These are the activations of a small neural network, seen along a few directions. Each row is one input.
Each table varies a few parts of the input and shows all the possible inputs, shuffled.
Descriptions start from the smaller parts, as in this example, which fits no table here: line(6) and (point or line(9) or (values(3) and ring(5))).
Shared parts are said once, and a part with two or three values counts as separate values.
In the rows, 128 means zero.

Table:
R1: [168  97  79 110 161 107  71 145 146 110 140 160 146 131 137 104  90 146]
R2: [174 110  96 132 185 116 108 141 137 143 175 159 151 119 102  92  89 138]
R3: [ 43 114 106 170  70 158 171 110 160 157 102 148  83 154 139 154 112 138]
R4: [168 125  62 121 178 132  83 147 128 109 145 174 153 132 132 109 114 145]
R5: [ 73 176 143 169  55 117 168 127 118 186  87 104  59 127 152 180 128 155]
R6: [185 149 105 105 156 106  84 182  83 114 157 121 134 112 138 132 150 147]
R7: [ 75 136 156 113  71 145 164 120 106 128 121  99  72 143 137 173 158  82]
R8: [190 113 189 105 115 176 176  43 121  73 102  98 158  21 155 137 182 183]
R9: [ 31 119 176 133 145 147 160  94 140 135  62 143 151 162 106 125 103  48]
R10: [189 118  83 127 180 125 112 154 151 110 151 177 156 151 120  99 118 145]
R11: [ 45 149 222 119 112 126 142 114  99 134  77  90 137 157 106 143 149  62]
R12: [ 67 150 145 142  33 136 160 136 126 162 106 111  75 136 131 177 154 149]
R13: [186 141 142 118 150  95  91 161  97 144 189 107 136 115 103 110 136 151]
R14: [166  86  73 132 166  96  86 136 140 134 155 129 158 131 111 102  91 139]
R15: [ 56 159 194 105  95 147 154 119 111 136  94  78 118 156 125 131 153  59]
R16: [186 128 122  90 129  83  62 172 107 114 150 112 132 117 137 125 132 155]
R17: [172  82 146 125 147 200 184  16 161  70  91 145 172  36 155 116 140 174]
R18: [ 37 129 151 125 126 169 163  92 151 133  84 126 132 170 126 110 112  50]
R19: [189 152 135 136 147  95  97 177 119 113 191 116 146 118 119 111 154 148]
R20: [199 143 130 116 155 100 105 181 106 112 167 120 138 141 128 119 159 152]
R21: [ 52 106 117 139  99 170 164  87 144 121 115 142  85 166 139 148 122  78]
R22: [ 55 146 100 188  86 140 177 100 157 183  76 152  72 141 153 158  87 146]
R23: [178 128  88 146 173 119 104 149 165 111 174 174 164 129 112  91 114 141]
R24: [189 117 112 107 138  70  86 170 101 140 161  86 144 106 109 126 127 143]
Q: What is each input in this table made of?
A: values(2) and (point or line(5) or ring(6))
Q: The inputs of R14 and R24 match in every part but the values(2) part. If R22 is changed in the same way as R14 into R24, which row does it become?
A: R5
Q: Which other rows does R10 become when the ring(6) part takes its other values? List them by row number.
A: R1, R2, R4, R14, R23

Table:
R25: [117 104 138 123 151 156 149 101 147  99 108 146 155 128 129 116 127 106]
R26: [ 92 139 135 122 131 106 114 154 129 148 113 122 131 167 113 120 110  86]
R27: [226 122 109 101 192  93  66 165 112 106 180 130 182 112 106  90 132 151]
R28: [110 115  80 143 128 144 139 122 151 134 125 155 107 149 143 127 103 127]
R29: [114 116 114 159 128 149 148  99 148 132 117 158 128 118 131 132 116 154]
R30: [122 104 161 108 121 152 151  86 131 103 111 113 147 102 125 128 143 113]
R31: [104 161 170 121 117 117 131 151 109 139 134 107 118 143 115 133 144  92]
R32: [117 138 172 105 118 136 136 119 102 110 110  99 127 115 139 141 155 108]
R33: [102 127 100 138 102 108 126 160 142 148 120 129  96 161 141 140 108 123]
R34: [128 127 143 147 108 145 157  84 141 132 117 123 117  88 143 134 125 158]
R35: [110 159 136 143  87 117 136 149 116 156 137 115  92 140 125 152 143 139]
R36: [228 119  78 127 165  90  69 168 116 122 190 141 151 104 117 111 127 193]
R37: [ 98 106 109 118 150 144 128 123 134 121 124 149 136 157 117 119 112  83]
R38: [124 155 145 137  95 134 140 111 113 141 107 106 106 110 146 148 147 161]
Q: What is each input in this table made of?
A: values(2) and (point or ring(6))
Q: The inputs of R29 and R25 match in every part but the values(2) part. If R28 is changed in the same way as R29 into R25, which row does it become?
A: R37

Table:
R39: [166  88 178 110 168 170 150  44 134  61 101 143 173  61 155 112 141 153]
R40: [181  87 137 139 128 173 163  46 150  78 121 145 135  52 163 133 141 199]
R41: [ 48 151 168 179  52 124 159  85 157 164  76 147 105 152 112 161 132 154]
R42: [214 120 134  91 167 101 124 182 101 110 154  81 165 136 104 121 175 109]
R43: [208 115 100 114 112 102 111 156  85 158 195  69 129  84  78 152 164 157]
R44: [ 35 150 211 152  94 127 144  85 142 147  55 140 142 162 102 140 130 109]
R45: [188 124  33 137 156 134  95 129 149 138 182 165 132 151 107  98 106 153]
R46: [210 159  97 115 117  98 104 190 114 124 149  84 129 119 150 125 163 180]
R47: [ 62 136 136 139  49 163 199 104 159 177 123 112  82 141 116 138 129 110]
R48: [178 136 143 126 188 115 112 179 127  90 198 165 156 139 105 104 147 105]
R49: [189 135 131  77 133 104  89 150  85 133 178  59 172  90  74 115 164 106]
R50: [ 41 165 175 139 114 140 146  95 122 139  79 101 102 143 151 135 114  61]
R51: [161  82  57 158 182  84  87 171 144 151 132 163 140 118 142 115  57 184]
R52: [142 102  88 121 202  85  65 164 144 126 115 154 184 124 139  78  57 132]
R53: [ 62 139 119 166  65 149 185  83 152 152 135  97  71 144 133 152 128  85]
R54: [160 146  89 108 206 121  61 138 114 124 133 168 167 155 131  75  93 135]
R55: [ 42 148 212 112  98 141 157 108 129 154  74 133 102 147 132 132 107  90]
R56: [193 134 102 156 147 118 124 181 142 108 219 168 119 129 114 125 147 151]
R57: [ 45 122 104 123  70 153 149 135 112 122  82 137  60 151 182 184 134 117]
R58: [ 34 123 147  97 112 157 134 136  98 104  59 130  96 160 170 165 130  71]
Q: What is each input in this table made of?
A: values(2) and (point or line(4) or line(5))
Q: The inputs of R43 and R49 match in every part but the values(2) part. If R57 is changed in the same way as R43 into R49, which row does it become?
A: R58
Q: Which other rows does R53 become when the values(2) part takes its other values? List them by row number.
A: R50

Table:
R59: [170  85 106 129 158 190 153  33 145  85 112 149 152  60 160 115 123 174]
R60: [147 111  71 152 204 113  96 152 165 131 143 190 170 162 110  81  74 123]
R61: [121 167 194 130  49 136 168 125 102 126 112  80  90 100 149 176 196 163]
R62: [ 47 171 128 158  65 120 154 165 126 180 122 125  61 183 125 164 130 103]
R63: [ 92 125 201 107 105 196 191  26 123 109  92 100 140  86 121 133 161  94]
R64: [ 93  80  48 161 162 166 146  84 181 133 117 195 124 145 139 108  60 118]
R65: [169 153 177 106  79  81 102 158  85 137 133  62 118  91 129 156 171 173]
R66: [ 88 154 119 134  91  59  87 207 110 182 122 106  94 180 116 151 109 118]
R67: [  5 122 151 137 116 168 176  84 151 144  62 143 118 176 121 133 100  43]
R68: [146 127  80 115 163  72  69 229 118 130 167 143 126 185 121 117 107  99]
R69: [232 130 130  84 152 100  83 171  90  94 198  99 148  95 121 116 169 151]
R70: [227 111 129 123 191 135 112 103 140  86 155 145 194  73 124  86 136 178]
Q: The inputs of R68 and R69 match in every part but one. If R67 is changed in the same way as R68 into R69, which row does it become?
A: R63
Q: What is each input in this table made of?
A: values(2) and ring(6)
Q: Which other rows does R59 become when the values(2) part takes its other values? List them by row number.
A: R64

Table:
R71: [148 134 148 105 140 113 107 144 105 115 130 108 142 122 128 126 143 121]
R72: [123 133  84 146 139 102 101 164 133 154 138 148 116 157 126 124  96 135]
R73: [143 142 127 119 120 103 110 174 115 134 159 117 118 145 116 132 142 122]
R74: [ 43 150 175 134  65 158 178  90 119 150  81 101  87 136 135 164 146  98]
R75: [168 135 154 123 135 129 128 115 122 112 132 117 151  96 127 121 150 157]
R76: [133 111 123 114 160 123 112 131 133 118 130 136 154 137 116 108 113 103]
R77: [173 114 132 118 125 143 135 102 123 102 137 117 133  82 145 132 149 165]
R78: [138 149 110 131 113  92  97 168 109 160 152 115 106 141 120 137 124 143]
R79: [ 28 133 149 149  90 167 182  86 144 145  67 134  97 153 141 152 119  90]
R80: [158  92 109 131 146 150 140  96 152  99 128 148 147  99 141 117 121 153]
R81: [153 117 127 135 160 142 132 104 145 112 127 147 159 110 125 106 121 142]
R82: [128 125 100 130 144 115 114 162 137 135 154 147 127 160 114 117 113 108]
Q: What is each input in this table made of?
A: values(2) and (point or line(5))
Q: The inputs of R81 and R75 match in every part but the values(2) part. If R72 is changed in the same way as R81 into R75, which row does it become?
A: R78
Q: Which other rows does R82 become when the values(2) part takes its other values? List them by row number.
A: R73
